These are the activations of a small neural network, seen along a few directions. Each row is one input.
Each table varies a few parts of the input and shows all the possible inputs, shuffled.
A made-up example of a description, with smaller parts first: one of 5 places around a ring, together with either a single point or one of 11 places around a ring or (one of 3 separate values, together with one of 4 places along a line).
Shared parts are said once, and a part with two or three values counts as separate values.

Other details of the inputs shift rows strongly along three fixed directions, in all tables alike. That doesn't count.

Rows:
row 1: [ 18  12   8 -13 -17 -11   9  -2  13   2  -6]
row 2: [ 14  21  11   0 -11  11   1 -23  28   5 -10]
row 3: [  4 -13 -29  -3 -14 -27  12   5 -27  21  26]
row 4: [  2  13  -6  -6 -33  -4  21  -4  31  15  -3]
row 5: [  5  27  10  -1  21  12 -23 -32  16  -7 -14]
row 6: [ 14   6   9  -2   2 -11   8  -6   4   4  -8]
row 7: [ -1  14  17 -10  -9   6   1 -27  17   1 -10]
row 8: [  7   9   7  10   4   4   5 -17  16  11  -6]
row 9: [ -8 -15  15  -2  23  28 -10  29 -13 -10   4]
row 10: [-17  -1   7 -10  10  13   5  26  17  -8  13]
row 11: [ -8  -2  13  -2  -5 -13  14  48   1   1  15]
row 12: [  4  19   2  -4  15  24 -14 -36  20 -18 -21]
row 13: [  9 -19 -20  19   8  -9 -21 -22 -27 -15  -4]
row 14: [ -3 -18  19  -1  13   8  -4  33   5 -19   3]
row 15: [ -3 -18  18   9  27  25 -14  18   0 -33 -14]
row 16: [-10 -17 -18   9  -5 -16   3 -18 -24  13  24]
row 17: [ -8  -5 -11  15   0  -6 -17 -24 -29   2  20]
row 18: [-13   9   3  -7 -20 -14  15 -12  17  11 -12]
row 19: [ 11  13  -2 -24 -24 -13  16   7  14  15  -1]
row 20: [-18  -3   7  15   1   9  14  30  13   0  -2]
row 21: [ -1   6  -6 -16 -18 -13  11   5   8  20 -15]
row 22: [-12  -8  15   1  20  15 -10  37 -14  -1   7]
row 23: [ 16 -10 -20  14   2   5 -13 -22 -32 -18   5]
row 24: [-11   6   2 -14 -27  -4  17 -11  19   8  -5]
row 25: [ -9 -13 -35  -1  -6 -23   6  -5 -12  16  34]
row 26: [ -7  16  -9 -10  -7  -9   7 -11  24   5 -11]
row 27: [ 11  -9 -19  20   7  -5 -13 -20 -35 -14  -2]
row 28: [-11  -1  10  -5   3  -2   8  47  -5   3  14]
row 29: [ 12   9   7  -7  10  25 -15 -22   1  -7 -28]
row 30: [ -1  -8  28  13  33  14 -22  19  -3 -25  -7]
row 31: [ 11   3  12  -2  24  15 -12 -18  -6   4 -17]
row 32: [  4  13  -5 -11 -13 -12  12   3   7   9 -17]
row 33: [  0  -4 -23  22 -14 -11  -7  -6 -18  13  30]
row 34: [-14 -11  -2 -10  -7   5  21  49  -1  -2   9]
row 35: [ 12 -22 -16  13   9 -16 -14 -18 -24  -3  10]
Each input here is: one of 5 places around a ring, together with either one of 3 separate values or one of 4 places along a line.
Question: The inputs of row 8 and row 20 match in every part but the place on the ring of 5. If row 35 is changed in the same way as row 8 into row 20, which row does it become?
Answer: row 13
Question: Change only the choice among 3 separate values in row 4. List by row number the other rows that result.
Answer: row 12, row 24
Question: Change only the choice among 3 separate values in row 18. List by row number the other rows that result.
Answer: row 20, row 26
Question: A walk changes only the place on the line of 4. It starts at row 35 and steps to row 6. List the rest of the walk in order.
Answer: row 3, row 31
Question: Change only the place on the ring of 5 in row 1. List by row number the other rows that result.
Answer: row 6, row 11, row 23, row 27

Rows:
row 36: [ 10  14  -1   2  -5  -8  -3 -30   5  16  -6]
row 37: [-16 -10  -5   4 -13 -10  18  26   2   9  23]
row 38: [-10 -11 -22  11 -10  -5  -2 -11 -19   3  14]
row 39: [ 11   5  18   3  27  20 -20 -14  -9 -13 -18]
row 40: [ 23  11   6  -7   2   5 -11 -22   2  -9 -20]
row 41: [  5 -13 -11   5   6  -2 -12  -2 -29  -1  13]
row 42: [-25 -18  18  15  27  20   3  50  -8  -7  20]
row 43: [ -7   6   6 -12  -8 -14  13  27  12  15   8]
row 44: [  6  13 -14 -10 -12   5  -1 -29  12   2  -7]
row 45: [  8  21  12 -12 -12  -6   7  -6  30  15  -6]
row 46: [ 10  16  14 -20 -11 -11   9  -3  19  15 -18]
row 47: [-20 -10 -10  -2 -18  -6  14  27   3   5  21]
row 48: [ 13 -13 -24   6 -11 -11  -6  -1 -21  -6  10]
row 49: [  0  -8 -17  12  -2  -9  -5 -11 -21  12  21]
row 50: [  0  19  22  -2  -1   5   9 -10  29   4 -20]
row 51: [ -8   7   8  -6 -16  -7  19  14  24  10   5]
row 52: [  3   2   8 -17 -16 -12  18  22  13   7  -8]
row 53: [ -5  -6 -25   2  -8   0   2 -19 -12   5   5]
row 54: [ -8 -21 -11   0 -15 -17  17  42  -9   3  13]
row 55: [ -8   1   8   6  25  34 -10  -9   1 -18 -14]
row 56: [ 15  -7 -17  -1 -10 -11  -5 -12 -20   0   4]
row 57: [ -7   9  31   5  19  25   1  12  22 -15 -11]
row 58: [  5   1 -15   4  -1 -14  -7 -15 -19  11  11]
row 59: [ 12  -8 -16   1  -9 -13  -2 -13 -22   3   1]
row 60: [  3   2  14   8  28  17 -20 -19   3 -21 -14]
row 61: [  9  17  25 -15   3   1   3  -3  20   7 -27]
row 62: [  0   6 -15  -6 -10   4   1 -22   4   3  -4]
row 63: [-26 -24  14   7  26  15   1  50  -3 -21  17]
row 64: [ 18   2 -10   0 -11 -11  -2 -13  -3  -1 -12]
row 65: [ 15  20   8  -2  10   2 -14 -26   4   1 -12]
row 66: [-12 -20   5  20  34  16 -17   3 -21 -22   4]
row 67: [  6   1  -5  12  10   6 -14 -18 -12   1  10]
row 68: [ 13  17  13 -22 -12  -9   6  -2  21  12 -15]
row 69: [-15  -6 -14  -6 -12   0  15   9   3   7   7]
row 70: [-14   6   4 -10 -19  -5  17  14  23   9  -1]
row 71: [ -4  -6  11 -10  -4  -4  15  32   5   1  -5]
row 72: [ -1   0   7 -19 -13 -11  13  29  10  11   6]
row 73: [ -9   3  17 -10   2  -3   9  16  26  -2  -8]
row 74: [  6 -18 -17  14   2  -5  -6   1 -28  -8   3]
row 75: [ -2  -3  26  -6  15  17   3  33   8 -16 -12]
row 76: [ -1   0  15  11  29  15 -16 -20  -1 -17 -19]
row 77: [ 24   9  -8  -4 -13 -10  -4 -21   4  -2 -16]
row 78: [ -7  -9 -23   9 -11  -3  -4 -11 -17   0  18]
row 79: [ -4   2  19  18  26  26 -11 -10  -1 -16  -9]
row 80: [-8 -2 18 11 24 19 -6 14  0 -7  4]
row 81: [  1  -9 -18   5  -4 -15  -6 -20 -12   1   9]
row 82: [  5  21  21  -6  -3   8   5  -9  33  -1 -14]
row 83: [  2   8  -3  -9  -7 -14   3   8   5  11  10]
row 84: [  1   6 -16  -6 -10   5   1 -22   5   2  -2]
row 85: [-12  -5  -4  -5  -6 -17  12  31  -3  15  19]
row 86: [  0  -5 -17   8   1 -14  -6  -8 -25  11  16]
row 87: [-17 -15   2  22  25  27 -15   2 -22 -21   6]
row 88: [  2   8 -10  -1 -14   0  -4 -22   6   0   1]
row 89: [ 16  -8 -21   5 -12 -13  -5 -10 -18  -2   2]
Question: Describe the family of inputs behind these rows.
Answer: one of 6 places along a line, together with either a single point or one of 8 places along a line
Question: The inputs of row 49 and row 80 match in every part but the place on the line of 6. If row 46 is changed in the same way as row 49 into row 80, which row does it become?
Answer: row 41
Question: The inputs of row 69 and row 62 match in every part but the place on the line of 6. If row 54 is changed in the same way as row 69 into row 62, which row does it become?
Answer: row 89
Question: Which other rows agree with row 74 in the place on the line of 6? List them by row number.
Answer: row 36, row 38, row 50, row 53, row 59, row 61, row 76, row 86
Question: Change only the place on the line of 6 in row 51. List by row number the other rows that result.
Answer: row 37, row 50, row 57, row 79, row 82
Question: Which other rows agree with row 67 in the place on the line of 6? List them by row number.
Answer: row 47, row 57, row 60, row 65, row 68, row 75, row 77, row 84
Question: Change only the place on the line of 8 in row 85. List by row number the other rows that result.
Answer: row 37, row 39, row 42, row 52, row 55, row 64, row 70
